A small network was trained on invented records. Each row is its activation on one of them, seen along a few directions.
After each row come some of the record's fields: J, D, U, M, N.
Other fields move the rows too, some of them a lot.
(in the rows, 500 means zero)
Random noise pushes rows far along 8 fixed directions. That doesn't count. These rows show it; they differ only by the noise:
[683 212 454 536 475 439 330 383 403 355 488 511 569 538 503 349 461 582
 463 554 637 454 383 425 396 491 324 571]
[536 507 587 555 508 626 477 542 465 373 502 354 547 322 377 446 504 663
 620 388 347 318 598 502 557 486 682 460]
[433 333 362 623 362 336 493 502 508 416 511 506 811 412 515 525 540 366
 636 419 598 400 469 451 484 475 574 630]
[539 483 457 518 453 603 390 567 494 276 380 433 659 467 406 398 459 541
 441 516 564 519 502 586 513 476 479 505]
[531 526 568 599 663 771 415 687 430 301 418 347 622 300 438 578 543 672
 412 478 311 536 448 524 692 552 359 529]
[453 386 471 502 448 312 508 391 427 650 672 477 517 580 512 624 569 519
 511 512 415 540 411 303 427 593 399 540]
[409 622 317 409 323 317 520 434 447 688 635 444 673 524 467 580 566 362
 412 552 499 444 571 516 593 613 729 479]
[362 635 559 440 298 389 615 469 379 430 473 410 425 630 388 413 408 499
 512 416 529 538 604 442 278 536 576 484]
[475 471 427 525 492 474 472 497 449 488 524 426 596 429 493 524 512 495
 406 550 477 530 465 452 560 572 472 522]
[335 697 516 475 385 541 539 632 497 459 496 401 652 560 359 640 559 513
 531 410 365 578 558 538 509 537 555 484]

[274 558 428 616 563 313 737 464 306 706 563 434 432 247 665 580 480 321
 333 533 488 520 524 308 595 659 547 628] -> J: j2 / D: d1 / U: u4 / M: m1 / N: n4
[378 563 404 533 531 564 461 623 604 426 416 427 699 383 477 574 558 452
 427 538 444 623 477 564 646 529 492 526] -> J: j1 / D: d3 / U: u6 / M: m1 / N: n3
[469 381 518 664 705 596 539 592 399 376 339 513 483 227 623 485 470 465
 480 473 548 568 417 459 579 487 341 652] -> J: j1 / D: d2 / U: u1 / M: m2 / N: n4
[716 468 478 302 540 488 320 337 380 600 584 450 369 612 523 446 538 650
 270 673 442 500 425 500 554 639 381 441] -> J: j1 / D: d3 / U: u5 / M: m1 / N: n3
[337 441 502 784 460 684 521 833 849 159 315 553 939 313 385 597 558 395
 940 219 517 453 523 647 520 212 624 567] -> J: j5 / D: d2 / U: u3 / M: m2 / N: n4
[543 383 625 409 498 370 464 270 608 744 693 528 150 709 398 371 425 689
 545 602 462 561 550 305 209 443 529 298] -> J: j1 / D: d4 / U: u1 / M: m3 / N: n4
[635 282 561 497 515 399 483 334 244 374 408 561 296 567 629 256 340 538
 382 550 728 515 412 367 268 547 225 631] -> J: j3 / D: d1 / U: u1 / M: m3 / N: n5
[658 463 408 500 509 508 335 514 466 589 633 468 748 488 473 636 675 551
 485 497 419 343 430 565 701 548 544 512] -> J: j2 / D: d3 / U: u3 / M: m2 / N: n4
[548 552 462 511 501 580 384 594 457 542 483 591 691 578 425 579 590 523
 528 465 517 464 526 655 564 431 507 542] -> J: j5 / D: d2 / U: u3 / M: m2 / N: n4
[569 380 481 603 437 385 473 515 349 540 603 564 682 516 549 630 603 484
 602 370 525 311 437 441 493 503 445 653] -> J: j2 / D: d1 / U: u5 / M: m3 / N: n4
[521 390 548 581 584 557 544 527 697 441 575 452 447 344 568 575 509 553
 661 473 336 453 418 423 553 490 501 449] -> J: j1 / D: d1 / U: u5 / M: m3 / N: n3
[556 621 501 302 479 667 276 553 601 504 463 511 562 793 338 582 573 656
 380 650 384 766 445 681 510 512 304 404] -> J: j1 / D: d1 / U: u3 / M: m3 / N: n3
[711 595 625 380 563 794 233 585 500 461 461 508 542 648 289 457 582 779
 504 489 391 446 554 720 568 421 487 380] -> J: j2 / D: d3 / U: u1 / M: m3 / N: n4
[500 384 431 535 522 544 439 499 625 462 473 521 636 438 496 558 573 473
 565 518 482 563 433 506 582 479 445 517] -> J: j2 / D: d1 / U: u2 / M: m2 / N: n3
[516 415 619 597 669 616 483 518 339 361 364 426 316 370 526 373 395 657
 333 560 494 624 451 396 425 531 225 563] -> J: j2 / D: d1 / U: u5 / M: m3 / N: n4
[463 546 293 386 319 267 606 387 655 632 654 553 596 572 616 593 540 237
 564 541 528 388 486 546 589 555 755 458] -> J: j4 / D: d2 / U: u2 / M: m3 / N: n3
[480 349 475 601 467 290 723 397 459 412 512 543 373 368 739 410 352 287
 575 478 660 401 457 354 415 520 533 594] -> J: j1 / D: d2 / U: u2 / M: m3 / N: n3
[370 493 470 650 396 465 586 578 459 365 327 553 665 332 475 348 425 382
 669 350 697 367 669 576 433 375 730 614] -> J: j3 / D: d1 / U: u5 / M: m1 / N: n4
[395 453 407 549 422 245 649 391 426 650 565 525 480 457 601 514 486 319
 521 486 604 469 533 390 442 533 603 568] -> J: j5 / D: d2 / U: u5 / M: m2 / N: n4
[436 644 507 396 386 550 536 576 639 273 309 525 498 720 501 446 409 396
 448 531 613 736 463 651 392 473 363 464] -> J: j3 / D: d3 / U: u2 / M: m3 / N: n3
[829 349 406 532 590 513 422 366 541 602 681 559 483 299 620 388 482 477
 547 557 574  61 531 564 728 450 786 414] -> J: j5 / D: d2 / U: u1 / M: m3 / N: n5
[687 266 447 554 627 572 418 419 540 385 478 533 497 325 600 403 470 525
 502 573 555 404 387 486 593 476 432 540] -> J: j3 / D: d2 / U: u5 / M: m2 / N: n5
[607 406 412 490 412 400 449 371 511 538 507 591 501 505 481 290 435 419
 545 500 744 310 590 543 424 381 706 446] -> J: j5 / D: d2 / U: u1 / M: m2 / N: n4
[412 624 454 411 412 518 497 532 697 663 597 548 573 596 398 619 583 471
 623 478 411 511 559 575 550 456 685 381] -> J: j4 / D: d1 / U: u1 / M: m3 / N: n4
[430 487 335 466 398 445 494 473 722 506 460 571 656 500 491 503 523 337
 583 544 580 529 524 609 531 439 635 506] -> J: j2 / D: d2 / U: u3 / M: m1 / N: n5
[523 506 366 488 551 510 361 607 509 550 571 502 760 591 572 767 643 458
 267 653 440 672 291 527 689 627 193 575] -> J: j1 / D: d3 / U: u5 / M: m3 / N: n5
[589 351 526 548 563 594 359 475 588 452 504 471 522 452 412 434 516 651
 560 515 442 469 507 483 495 429 478 445] -> J: j5 / D: d1 / U: u4 / M: m1 / N: n3
[598 448 513 448 647 614 373 480 438 568 495 526 433 497 474 497 532 616
 392 588 456 585 438 506 568 516 371 490] -> J: j4 / D: d2 / U: u1 / M: m2 / N: n4
[683 114 321 642 549 485 287 498 608 182 378 521 772 398 638 358 449 431
 396 645 740 526 273 498 545 459 237 613] -> J: j1 / D: d3 / U: u4 / M: m1 / N: n3
[402 220 313 576 415 362 486 361 759 376 330 583 576 317 538 229 395 307
 661 569 765 534 515 496 394 346 648 536] -> J: j1 / D: d1 / U: u2 / M: m1 / N: n3
[427 548 382 625 374 350 711 533 526 374 499 442 548 313 640 376 322 219
 462 480 714 339 576 478 509 516 732 486] -> J: j5 / D: d1 / U: u4 / M: m3 / N: n3
[547 396 444 570 569 632 361 501 558 341 303 486 464 395 421 229 363 548
 324 640 718 641 507 544 435 396 397 448] -> J: j5 / D: d1 / U: u5 / M: m2 / N: n4
[540 414 579 521 500 531 495 494 451 340 444 436 503 423 494 480 531 604
 649 376 410 417 469 472 466 509 480 566] -> J: j1 / D: d1 / U: u5 / M: m2 / N: n3
[570 463 579 526 465 511 443 562 447 467 516 592 623 679 480 660 622 569
 690 342 442 447 443 547 459 441 349 607] -> J: j5 / D: d1 / U: u5 / M: m1 / N: n3
[653 351 640 542 542 430 557 400 381 495 636 514 378 485 593 508 516 621
 682 369 372 226 469 368 441 516 514 543] -> J: j3 / D: d2 / U: u6 / M: m3 / N: n3

Which values does each new row have?
[457 628 683 510 499 625 493 644 464 381 454 422 534 603 376 614 590 642
 621 309 322 513 519 530 462 473 418 505] -> J: j5 / D: d3 / U: u2 / M: m1 / N: n3
[343 374 527 726 573 601 538 666 675 297 306 569 625 344 478 480 456 439
 697 373 608 622 498 491 411 303 422 572] -> J: j5 / D: d2 / U: u1 / M: m2 / N: n4
[358 458 475 737 696 613 611 630 678 348 413 362 451 138 583 463 370 437
 362 594 512 674 423 371 585 495 383 467] -> J: j5 / D: d3 / U: u5 / M: m2 / N: n5
[653 414 600 559 693 640 441 534 605 526 660 445 410 470 535 623 533 671
 490 564 260 476 412 425 607 518 368 379] -> J: j5 / D: d2 / U: u4 / M: m3 / N: n3
[492 581 554 434 492 614 490 589 620 384 434 513 467 633 475 534 466 503
 494 538 459 660 481 581 463 475 395 421] -> J: j1 / D: d2 / U: u2 / M: m3 / N: n3
[444 522 468 493 472 507 660 433 603 298 297 446 371 247 579 240 346 361
 598 465 595 393 642 596 514 448 807 480] -> J: j3 / D: d2 / U: u2 / M: m1 / N: n3
[664 367 479 487 476 424 358 381 371 640 573 601 547 585 464 466 601 557
 586 436 590 316 509 515 475 441 536 538] -> J: j5 / D: d1 / U: u1 / M: m2 / N: n4
[725 332 306 397 270 208 329 317 266 422 461 624 619 832 571 268 417 360
 269 627 965 484 368 545 292 535 316 623] -> J: j1 / D: d3 / U: u3 / M: m2 / N: n4
[455 190 462 678 524 298 594 405 422 471 480 589 528 323 665 442 463 359
 666 400 663 413 417 315 380 448 462 689] -> J: j3 / D: d2 / U: u1 / M: m2 / N: n4
[478 570 371 460 437 439 475 538 418 564 491 577 696 577 564 607 546 362
 372 575 582 561 457 594 596 568 423 613] -> J: j3 / D: d1 / U: u5 / M: m3 / N: n5
[263 740 614 379 366 516 613 496 486 580 437 440 375 600 279 476 499 572
 628 369 396 607 711 513 351 476 707 419] -> J: j4 / D: d1 / U: u1 / M: m2 / N: n4
[751 238 558 439 473 473 257 429 349 516 599 604 730 700 496 707 785 682
 748 347 347 310 354 504 539 513 300 673] -> J: j1 / D: d1 / U: u2 / M: m1 / N: n3
[291 325 245 564 301 237 526 420 825 485 477 545 758 434 528 454 490 229
 646 554 697 562 485 462 413 410 662 544] -> J: j1 / D: d3 / U: u5 / M: m1 / N: n5
[423 820 537 395 449 625 603 635 458 473 440 488 490 549 467 597 496 466
 488 447 426 517 613 674 593 538 610 487] -> J: j1 / D: d2 / U: u5 / M: m1 / N: n5
[499 422 551 530 607 383 604 268 372 736 601 457 119 372 540 341 410 562
 407 585 513 470 564 275 427 547 560 420] -> J: j5 / D: d1 / U: u2 / M: m2 / N: n4
[403 422 489 538 533 539 540 485 784 526 563 498 510 370 456 572 532 512
 728 496 359 532 492 453 523 424 625 436] -> J: j1 / D: d2 / U: u5 / M: m2 / N: n5
[533 498 614 467 438 446 490 413 316 544 481 540 306 617 433 345 418 603
 529 432 616 436 619 451 274 444 524 495] -> J: j1 / D: d1 / U: u1 / M: m1 / N: n4
